A small network was shown many inputs. Here are its activations along a few directions, one row for each input.
Each table varies a few parts of the input and shows all the possible inputs, shuffled.
A made-up example of a description, with smaller parts first: ring(8) and (point or line(11) or (values(2) and line(6))).
Shared parts are said once, and a part with two or three values counts as separate values.

Other details of the inputs vary at random and push rows far along three fixed directions, the same in every table; ignore that.

A family of inputs:
x1: -1.75  -0.55  3.34  3.40  0.40  -2.56  2.87  -0.72  -0.41  -3.30  0.44
x2: 4.54  -2.45  1.86  -5.60  -1.71  0.85  -2.40  2.19  3.42  4.36  -1.32
x3: -1.70  -1.70  4.19  4.39  -0.42  -0.66  3.26  -0.69  -1.28  -3.45  1.07
x4: -1.62  -1.11  2.05  6.30  2.55  -3.11  1.35  -1.85  -1.29  -0.66  0.98
x5: -0.21  -1.66  -0.26  -3.83  -1.17  -3.17  -0.90  1.34  0.44  4.22  0.63
x6: -1.97  -3.20  -0.91  1.04  -0.11  -1.95  0.51  -2.27  -7.07  1.58  0.67
x7: -2.25  1.97  -0.24  -1.70  1.17  3.20  0.48  0.86  0.76  -5.23  -0.75
x8: 3.22  1.03  -1.86  -2.87  0.67  -1.16  0.62  1.62  -1.15  2.09  0.86
x9: -1.82  -1.56  0.61  -1.41  -0.43  -2.91  3.66  0.71  -4.43  -0.97  1.30
x10: -1.47  -4.29  0.47  1.49  3.23  -2.99  0.56  -1.59  -5.29  1.12  0.22
x11: -4.47  3.16  -2.20  -1.47  0.36  2.88  1.66  -0.48  -0.39  -5.71  0.25
x12: 1.71  -3.62  2.32  -2.89  -0.81  -0.58  -1.98  2.25  0.47  3.67  0.19
x13: 0.33  -1.67  0.72  -2.87  -3.26  -2.10  -1.50  0.87  -0.85  4.50  -0.21
x14: -4.18  1.37  -0.36  -0.64  1.54  3.15  -0.65  -0.57  1.67  -4.25  -0.86
x15: 0.20  2.00  1.33  1.63  -2.75  -2.91  -0.03  -3.48  8.91  2.09  -0.31
x16: -0.44  1.45  -3.10  -1.85  0.06  2.53  -2.23  2.46  -4.46  -0.01  0.53
x17: 3.45  -3.51  0.36  -1.35  0.92  -0.40  -2.39  1.04  -0.81  4.31  0.11
x18: -3.04  -3.64  1.40  -1.44  1.57  -1.82  0.13  0.83  -3.44  0.37  0.17
x19: -3.47  1.41  -3.17  2.03  1.61  1.05  0.80  -3.89  -0.88  -3.10  0.50
x20: 0.99  1.38  1.56  0.01  -3.69  -0.75  1.23  -1.70  2.47  0.56  -1.10
x21: -2.88  0.31  0.66  8.99  0.12  -4.73  1.47  -6.69  3.43  -0.14  1.89
x22: 5.14  -0.99  1.06  -2.14  1.05  0.95  -0.24  2.76  -1.10  2.86  -0.06
x23: -3.44  2.11  -3.54  1.46  0.28  3.95  -0.48  -3.22  -2.51  -3.84  -0.59
x24: 0.83  2.46  1.92  3.57  -2.94  -4.47  -0.81  -0.57  8.03  1.98  1.35
x25: 1.21  -1.59  -1.44  -2.47  1.70  -1.92  3.09  -1.29  -4.60  1.39  0.31
x26: 4.58  -0.92  1.66  -4.53  -0.92  -2.61  -3.24  5.00  2.87  3.99  -0.10
x27: 2.46  3.39  -1.43  0.16  0.98  4.78  -4.58  3.35  4.23  -0.54  0.32
x28: -4.48  0.75  2.66  6.50  -3.17  -1.71  2.68  -6.15  2.78  -1.28  -0.57
x29: -3.13  3.21  -0.79  0.13  -2.06  3.06  0.65  1.15  -1.45  -4.43  0.20
x30: 3.83  4.01  1.12  3.70  0.75  -0.58  -0.81  -0.53  7.32  0.25  -0.11
x31: 2.78  -0.58  -1.42  -1.85  0.37  -3.02  -1.10  1.84  -1.20  4.11  1.15
x32: -0.17  -3.60  -2.02  1.75  1.43  -1.67  2.74  0.29  -4.68  1.10  -1.78
x33: 1.47  -1.19  0.11  -0.67  -0.38  -1.27  2.24  0.07  -5.89  2.23  0.33
x34: 1.32  2.42  2.82  4.55  -5.00  -3.25  -1.26  -0.92  6.86  2.45  0.55
x35: 2.04  2.96  -3.20  -2.84  2.13  4.10  -4.04  0.51  3.98  -1.05  -1.55
x36: -4.42  2.74  -6.08  -3.30  0.69  7.00  -1.30  5.26  -1.36  -5.86  -2.09
x37: 4.00  0.02  -1.12  -3.08  -1.17  0.16  0.39  -0.54  -2.04  2.92  -0.99
x38: -1.40  -4.36  3.29  0.96  0.15  -1.16  1.24  2.08  -4.62  -0.24  1.40
x39: 1.96  3.25  -0.77  0.66  2.24  2.26  -0.44  -1.06  3.88  -1.93  -1.06
x40: 2.55  2.02  -2.59  -2.02  1.19  6.00  -3.79  0.77  3.89  -0.69  -1.04
x41: -0.22  -3.66  2.87  -1.47  0.23  0.61  2.94  0.49  -3.83  -1.35  -0.31
x42: -0.06  2.44  -1.88  -0.41  2.60  6.93  -0.37  0.47  -0.36  -4.14  -0.60
Description of these inputs: values(2) and (point or (line(4) and ring(5))).
- The inputs of x9 and x8 match in every part but the values(2) part. If x15 is changed in the same way as x9 into x8, which row does it become? => x19
- Change only the values(2) part in x18. List by row number the other rows that result. => x10
- Change only the values(2) part in x16. List by row number the other rows that result. => x34

A family of inputs:
x43: -1.14  0.07  -0.73  1.67  0.78  0.18  -0.21  -1.19  -0.29  -0.76  0.24
x44: 0.44  2.22  -0.09  1.40  -0.85  1.23  -0.79  0.18  2.81  -1.08  0.03
x45: 2.93  -4.01  1.10  -1.00  0.41  -4.07  1.92  -0.40  -4.19  4.15  0.12
x46: -0.86  2.20  -1.58  1.53  0.66  1.33  -1.07  -0.44  1.46  -1.15  0.24
x47: -0.66  2.29  -0.60  0.77  -1.09  0.59  -0.01  -0.31  2.26  -1.45  -0.06
x48: -0.95  0.40  0.38  0.77  -0.60  -0.17  1.22  -1.01  0.43  -0.95  -0.16
x49: -0.90  1.86  -0.61  0.05  -1.26  0.57  -1.07  -0.07  2.97  -0.83  -0.17
x50: -0.58  1.64  0.08  1.59  -0.85  0.79  -0.93  0.14  2.54  -0.72  0.31
x51: -0.43  0.02  0.53  -0.26  -0.80  -0.63  -0.43  -0.10  0.95  0.29  0.09
x52: 3.21  0.04  0.57  -2.55  -1.49  -1.44  -0.71  1.30  1.62  2.66  -0.24
x53: -0.52  1.32  0.19  1.36  -0.86  0.84  -1.28  -0.09  2.70  -0.68  0.01
x54: -2.81  -1.43  -1.54  -0.16  2.36  1.85  1.20  -0.62  -5.26  -2.38  0.19
x55: 0.80  -1.58  1.99  1.26  -0.54  -1.66  1.48  -0.89  -0.58  1.19  -0.10
x56: 2.35  0.20  0.25  -2.96  -1.24  0.02  -1.49  0.99  2.39  2.11  -0.56
x57: 2.88  0.98  -4.38  -8.45  1.75  4.61  -3.19  4.76  -3.18  0.75  -1.10
x58: 0.08  2.09  -1.51  0.72  0.73  2.23  -1.37  -0.73  2.40  -1.05  -0.39
x59: 0.75  1.38  0.48  1.06  -0.04  0.55  -0.46  0.77  2.54  -1.02  0.15
x60: -1.05  1.29  0.64  2.20  0.03  0.40  -0.42  0.14  2.41  -1.50  0.54
x61: 1.07  -2.54  1.30  -1.61  -1.04  -2.55  1.25  -0.29  -1.01  2.63  -0.41
x62: -2.09  -1.24  1.86  2.86  0.80  -0.46  1.70  -1.35  -0.58  -1.79  0.24
x63: 0.67  -2.10  1.08  -1.17  -1.25  -3.26  1.14  0.29  -1.33  2.81  0.13
x64: -0.44  0.36  -0.57  1.73  1.13  0.79  0.73  -1.53  -0.52  -1.18  0.07
x65: 2.70  -1.26  1.20  -2.71  -1.00  -1.64  0.18  0.71  0.07  2.82  -0.37
x66: -0.81  -2.31  1.15  3.31  1.11  -2.98  3.00  -2.64  -3.87  0.61  0.39
x67: -0.94  -0.27  1.08  2.00  -0.32  0.22  0.60  -1.13  0.62  -0.73  0.00
x68: -2.91  -1.55  -1.27  0.50  1.91  0.41  1.35  -0.41  -5.68  -1.50  0.77
x69: -3.48  0.17  -3.74  -2.94  2.72  4.06  -1.01  1.77  -6.26  -3.25  -0.07
x70: -1.66  0.41  0.54  1.17  -0.56  -0.63  0.51  -0.53  0.30  -0.79  0.55
x71: 1.07  -0.54  1.19  -0.16  -0.34  -0.97  -0.91  0.84  1.90  1.11  -0.02
x72: 3.28  -0.11  1.01  -2.01  -0.26  -0.19  -0.93  1.85  2.37  1.68  -0.45
- The inputs of x58 and x66 match in every part but one. If x67 is changed in the same way as x58 into x66, which row does it become? => x44
- Describe the family of inputs behind these rows. => ring(5) and (values(2) or line(4))
- Start at x72 and move only the line(4) part, one step at a time. The first step leads to x55. Which rows follow, in order? => x65, x48
- Start at x52 and move only the ring(5) part, one step at a time. The first step leads to x70. Which rows follow, in order? => x51, x56, x65
- Change only the values(2) part in x46. List by row number the other rows that result. => x68

A family of inputs:
x73: -0.30  0.37  1.92  2.40  -0.45  0.07  -1.02  -1.40  3.85  -0.75  -0.21
x74: -1.60  1.51  1.24  1.55  -1.60  -0.81  0.31  -1.06  4.81  -1.02  0.30
x75: 0.81  1.89  0.13  3.82  0.44  -0.08  -0.95  -0.88  2.93  0.27  0.51
x76: 2.38  -0.91  -1.24  -1.81  1.41  -0.59  -0.97  1.91  -1.14  1.93  -0.34
x77: 2.29  1.36  -2.32  -1.75  0.37  2.96  -2.98  2.00  2.02  0.90  -0.49
x78: 3.34  2.52  -2.10  -2.95  -0.37  2.17  -0.95  0.39  1.59  0.27  -0.89
x79: 0.70  0.58  -0.20  1.70  -0.46  -1.97  0.25  -1.46  -0.33  1.69  0.62
x80: 1.81  -1.21  -1.72  -2.60  -0.66  -0.40  -0.65  0.29  -1.97  2.85  -0.24
x81: 0.43  2.49  -1.23  2.62  -0.39  -1.04  -0.52  -1.75  3.44  -0.21  0.04
x82: 1.25  -1.38  0.23  -3.58  0.49  -0.06  -1.08  2.08  -0.48  0.97  0.30
x83: 0.43  -0.76  -0.04  -3.68  -1.22  -1.42  -0.05  2.89  -1.00  1.35  -0.29
x84: -1.98  -2.65  4.16  3.38  -0.99  -3.67  5.70  -2.83  -2.77  -0.66  0.01
x85: -5.19  1.10  -2.63  -2.03  2.57  5.30  -0.73  3.32  -7.02  -5.84  1.12
x86: 1.44  -1.89  0.50  -2.55  -0.60  0.20  -1.21  2.21  -1.23  1.62  0.10
x87: 0.68  0.57  0.50  2.98  0.73  0.29  -0.96  -2.01  3.46  0.42  -0.67
x88: 0.15  -1.76  0.79  -4.12  -1.41  -0.37  -0.75  1.52  -0.80  1.55  -0.97
x89: 0.26  -1.45  0.20  -3.46  -2.17  -0.24  -0.49  2.27  -1.08  1.58  -0.29
x90: 1.30  -0.36  2.15  0.82  -0.09  -0.20  1.67  -0.37  0.58  -0.49  -0.14
x91: -6.61  3.39  -2.24  2.95  2.19  4.92  -0.18  0.45  -1.31  -8.30  0.87
x92: -1.79  -3.17  1.78  4.28  2.10  -2.95  3.10  -3.24  -2.77  0.20  0.70
x93: -1.11  -1.91  -0.59  -0.58  0.81  -0.63  0.91  -1.95  -3.72  0.89  -0.47
x94: -1.91  -2.85  2.22  -0.01  -0.99  -3.21  2.57  0.48  -4.98  1.19  0.82
x95: 0.89  3.54  -2.29  -0.29  -0.24  1.45  -2.03  -1.12  5.04  -0.13  0.04
x96: 2.32  1.01  0.75  2.89  0.54  0.30  1.02  -1.76  2.88  -0.28  -0.44
- The inputs of x77 and x89 match in every part but one. If x96 is changed in the same way as x77 into x89, which row does it become? => x84
- Describe the family of inputs behind these rows. => line(4) and (point or ring(5))
- List by row number the other rows that have the line(4) part in common with x95. => x78, x79, x80, x81, x93
- List by row number the other rows that have the line(4) part in common with x82. => x73, x85, x86, x90, x91
- Change only the ring(5) part in x88. List by row number the other rows that result. => x74, x83, x89, x94
